These are the activations of a small network on made-up records, seen along a few directions, one row for each record.
After each row come some of the record's fields: B, K, L, J, Y, U.
A field that a record lacks is written absent.
Other fields move the rows too, some of them a lot.
Random noise pushes rows far along 2 fixed directions. That doesn't count. These rows show it; they differ only by the noise:
-39 -20 -3 35 -33 191 488 -107 121 4 -215 21 -270 -145 -42 -77 324 -9 105 -172 -145
-38 14 47 10 -12 203 426 -102 104 9 -178 36 -267 -174 -56 -88 326 -3 105 -142 -107
-283 -136 130 110 247 109 299 -179 -262 -277 86 -141 -79 -169 45 71 14 -196 227 -117 54
108 275 261 -176 -50 315 176 -31 227 200 -137 214 -357 -329 -186 -240 518 141 33 1 -2

63 203 159 49 -177 83 61 -33 273 -46 -113 87 60 -137 -349 -126 135 108 44 -79 60
(B b1; K k1; L l6; J j2; Y y1; U u1)
162 -264 -246 91 -123 -84 382 -62 70 22 -247 -65 -74 167 211 151 108 -9 -91 -176 -224
(B b2; K k2; L l4; J absent; Y absent; U absent)
419 20 17 -33 -250 -182 -245 37 212 135 -123 68 164 153 -4 155 0 171 -236 11 14
(B b2; K k2; L l7; J j2; Y y2; U u1)
319 100 115 -244 -25 -10 -363 104 30 296 44 135 -91 18 163 30 144 138 -234 214 40
(B b2; K k2; L l1; J absent; Y absent; U absent)
59 144 65 -105 -48 185 141 13 130 176 -117 134 -254 -120 -77 -162 291 98 11 -9 -65
(B b1; K k1; L l3; J absent; Y absent; U absent)
223 152 224 -35 -150 -24 -207 -3 191 -25 -18 91 170 -93 -236 -15 56 148 -87 8 166
(B b2; K k2; L l6; J j2; Y y1; U u1)
-94 -51 -66 210 -103 -58 222 -88 108 -174 -107 -97 148 31 -153 56 -83 -52 119 -166 -62
(B b1; K k1; L l5; J j1; Y y1; U u1)
207 41 -89 -97 -164 150 338 2 283 304 -312 130 -358 -52 64 -70 441 97 -78 -40 -248
(B b1; K k1; L l8; J absent; Y absent; U absent)
-335 -257 24 163 303 -8 230 -169 -399 -328 151 -231 23 -35 165 176 -181 -268 221 -103 53
(B b1; K k1; L l4; J absent; Y absent; U absent)
-41 -89 -6 32 42 82 294 -87 -36 -28 -96 -43 -159 -57 72 34 148 -55 72 -103 -79
(B b1; K k1; L l4; J absent; Y absent; U absent)
-11 138 140 -109 42 170 29 3 12 99 1 100 -195 -149 -67 -134 196 56 42 36 26
(B b1; K k1; L l3; J absent; Y absent; U absent)
165 11 205 -155 142 -59 -402 20 -220 67 201 28 19 -4 199 129 -33 18 -128 181 161
(B b2; K k2; L l7; J absent; Y absent; U absent)
666 148 -142 -203 -504 90 224 112 630 555 -523 319 -354 66 5 -136 630 385 -346 -68 -313
(B b2; K k2; L l3; J absent; Y absent; U absent)
-60 41 144 -42 117 135 116 -72 -81 2 16 22 -170 -159 10 -34 173 -40 87 -8 31
(B b1; K k1; L l4; J absent; Y absent; U absent)
205 87 -49 -139 -111 118 101 56 202 335 -190 132 -289 -7 86 -69 338 101 -103 59 -175
(B b1; K k1; L l2; J absent; Y absent; U absent)
203 -84 -30 114 -159 -194 -38 -54 101 -97 -94 -44 240 133 -58 183 -115 48 -88 -103 38
(B b2; K k2; L l4; J j2; Y y2; U u1)
-37 -176 64 151 85 -257 -236 -86 -207 -313 191 -184 406 100 44 284 -388 -135 5 6 173
(B b2; K k2; L l5; J j2; Y y2; U u1)
-179 109 363 -90 300 140 -189 -69 -306 -112 280 3 -58 -244 -26 -28 11 -81 145 114 249
(B b1; K k1; L l3; J absent; Y absent; U absent)
46 194 219 -151 33 207 5 -4 50 137 -9 140 -229 -206 -94 -151 285 88 29 52 53
(B b1; K k1; L l3; J absent; Y absent; U absent)
-88 -52 -31 222 -63 -95 142 -107 21 -235 -59 -106 201 65 -168 101 -161 -56 117 -171 36
(B b1; K k1; L l4; J j2; Y y2; U u1)
-169 -244 -219 182 41 22 527 -122 -76 -126 -170 -149 -123 73 127 87 31 -147 136 -227 -200
(B b1; K k1; L l4; J absent; Y absent; U absent)
-51 -41 82 33 50 157 371 -128 13 -63 -112 -5 -217 -171 0 -17 257 -50 112 -126 -62
(B b1; K k1; L l6; J absent; Y absent; U absent)
13 -205 -99 195 -62 -243 -11 -77 -34 -245 7 -160 336 165 18 238 -298 -87 -15 -96 17
(B b2; K k2; L l5; J j2; Y y2; U u1)
-66 -181 -232 63 -1 -17 268 -8 -56 11 -127 -79 -118 152 176 64 -22 -59 25 -99 -190
(B b1; K k1; L l7; J absent; Y absent; U absent)
-176 -382 -144 350 82 -327 87 -169 -283 -442 102 -330 448 250 104 385 -517 -206 120 -211 49
(B b2; K k2; L l4; J j1; Y y2; U u2)
171 -32 72 -157 83 -79 -352 66 -143 135 139 16 15 76 236 124 -49 25 -169 192 71
(B b2; K k2; L l1; J absent; Y absent; U absent)
-96 -58 -2 70 16 164 470 -122 48 -65 -162 -19 -224 -137 -26 -49 246 -50 134 -175 -116
(B b1; K k1; L l6; J absent; Y absent; U absent)
-9 -299 84 64 233 -132 6 -157 -347 -225 148 -182 109 23 318 331 -125 -196 -1 4 80
(B b2; K k2; L l5; J absent; Y absent; U absent)
120 -139 101 -76 171 -132 -313 -7 -298 -15 186 -66 70 96 311 239 -136 -58 -115 128 111
(B b2; K k2; L l7; J absent; Y absent; U absent)
-17 296 -73 -184 -111 181 -76 192 230 275 -34 232 -202 -91 -214 -416 181 186 -51 95 -43
(B b2; K k1; L l4; J absent; Y absent; U absent)
216 -267 -46 -8 60 -135 54 -87 -136 27 -41 -93 -25 121 387 320 49 -85 -134 21 -89
(B b2; K k2; L l8; J absent; Y absent; U absent)
76 -99 276 -48 230 -75 -248 -94 -316 -140 234 -60 92 -74 198 221 -60 -86 -38 92 222
(B b2; K k2; L l4; J absent; Y absent; U absent)
-200 -135 119 54 246 64 186 -149 -261 -182 99 -115 -90 -142 128 113 21 -186 153 -29 44
(B b1; K k1; L l5; J absent; Y absent; U absent)
227 -133 -124 5 -139 -43 201 -17 103 89 -188 20 -89 102 139 78 151 70 -124 -99 -143
(B b2; K k2; L l3; J absent; Y absent; U absent)
164 239 63 -236 -85 174 -98 122 176 347 -92 213 -286 -79 -36 -205 299 180 -95 126 -60
(B b1; K k1; L l7; J absent; Y absent; U absent)
355 235 356 -325 51 35 -587 94 -41 284 172 198 -78 -112 95 3 176 173 -227 293 210
(B b2; K k2; L l7; J absent; Y absent; U absent)
127 -87 134 25 38 -243 -419 -17 -144 -130 188 -113 348 101 101 275 -292 -57 -107 116 171
(B b2; K k2; L l8; J j2; Y y1; U u1)
127 288 148 -83 -155 18 -322 82 210 173 16 127 91 -42 -238 -111 26 167 -46 100 88
(B b1; K k1; L l1; J j1; Y y2; U u2)
-80 -95 -173 14 15 23 175 24 -41 51 -83 -37 -128 106 120 -2 -5 -33 25 -45 -146
(B b1; K k1; L l7; J absent; Y absent; U absent)
-5 226 281 37 -9 24 -202 -57 45 -119 98 56 154 -151 -309 -48 -26 45 83 14 227
(B b1; K k1; L l4; J j2; Y y2; U u1)
322 152 289 -332 121 -5 -625 102 -121 300 226 147 -63 -54 225 71 107 102 -245 374 174
(B b2; K k2; L l2; J absent; Y absent; U absent)
174 -87 119 -22 -1 13 115 -93 0 -37 -59 4 -58 -68 96 105 185 15 -61 -62 17
(B b2; K k2; L l6; J absent; Y absent; U absent)

Which values does each new row have?
-9 -173 251 -25 301 -86 -205 -130 -393 -199 268 -127 115 -77 261 281 -114 -173 -2 109 207
(B b2; K k2; L l5; J absent; Y absent; U absent)
293 -194 -167 29 -165 -63 320 -53 148 98 -282 6 -120 127 201 147 220 52 -149 -147 -207
(B b2; K k2; L l4; J absent; Y absent; U absent)
-340 122 371 115 262 -51 -410 -85 -337 -385 438 -113 382 -155 -268 31 -413 -113 238 62 416
(B b1; K k1; L l3; J j1; Y y2; U u2)
-68 115 203 -93 128 166 24 -41 -69 32 61 60 -176 -207 -44 -90 179 -8 82 41 83
(B b1; K k1; L l4; J absent; Y absent; U absent)
-128 -19 133 35 116 156 292 -129 -72 -110 -21 -22 -168 -192 -24 -22 181 -76 149 -103 4
(B b1; K k1; L l6; J absent; Y absent; U absent)
80 -418 -435 119 -57 -217 247 0 -92 7 -164 -186 18 380 414 276 -164 -97 -127 -108 -277
(B b2; K k2; L l1; J absent; Y absent; U absent)
34 -418 -158 94 158 -208 96 -105 -303 -132 38 -223 78 213 460 394 -180 -202 -69 -17 -92
(B b2; K k2; L l8; J absent; Y absent; U absent)
80 -203 -45 77 -23 -20 302 -106 -1 -98 -125 -71 -33 25 126 129 107 -41 -22 -152 -79
(B b2; K k2; L l6; J absent; Y absent; U absent)
-146 178 -11 -166 117 48 -413 194 -132 123 243 103 -24 7 -28 -229 -161 54 -27 208 103
(B b2; K k1; L l7; J absent; Y absent; U absent)
259 -170 -76 17 -111 -65 195 -52 60 48 -178 -6 -72 95 183 149 157 46 -126 -110 -120
(B b2; K k2; L l3; J absent; Y absent; U absent)
288 -258 -416 34 -247 -133 302 48 187 204 -347 -21 -119 330 297 144 93 72 -214 -135 -348
(B b2; K k2; L l7; J absent; Y absent; U absent)
286 97 47 -21 -250 -80 -130 30 287 68 -131 84 156 23 -155 9 59 151 -149 -2 25
(B b2; K k2; L l5; J j2; Y y1; U u1)
-61 -109 -53 -20 111 24 79 -13 -123 55 11 -59 -126 33 198 76 26 -92 15 44 -82
(B b1; K k1; L l2; J absent; Y absent; U absent)
-74 225 563 -234 389 156 -493 -40 -346 13 412 73 -89 -355 43 3 95 -74 71 317 357
(B b1; K k1; L l8; J absent; Y absent; U absent)
1 56 38 -47 -6 164 253 -42 77 96 -129 61 -240 -123 -28 -91 272 25 54 -62 -75
(B b1; K k1; L l4; J absent; Y absent; U absent)
-128 -318 -261 210 11 24 687 -163 -13 -127 -261 -158 -182 63 189 136 123 -172 122 -265 -289
(B b1; K k1; L l5; J absent; Y absent; U absent)
107 -73 148 -53 115 -65 -194 -36 -211 -46 144 -30 50 0 160 148 -44 -22 -64 71 134
(B b2; K k2; L l3; J absent; Y absent; U absent)
-100 239 -3 -195 66 89 -388 208 -42 184 188 149 -73 -20 -78 -279 -81 102 -46 209 81
(B b2; K k1; L l7; J absent; Y absent; U absent)
180 -12 146 -94 42 -9 -106 -27 -57 51 41 46 -31 -47 111 75 112 39 -103 53 75
(B b2; K k2; L l4; J absent; Y absent; U absent)
5 -43 59 -89 138 28 -76 -7 -154 94 77 -28 -120 -15 199 92 53 -68 -17 122 1
(B b1; K k1; L l2; J absent; Y absent; U absent)
74 23 75 -74 4 150 232 -63 84 119 -130 66 -266 -150 52 -25 331 10 8 -14 -92
(B b1; K k1; L l5; J absent; Y absent; U absent)
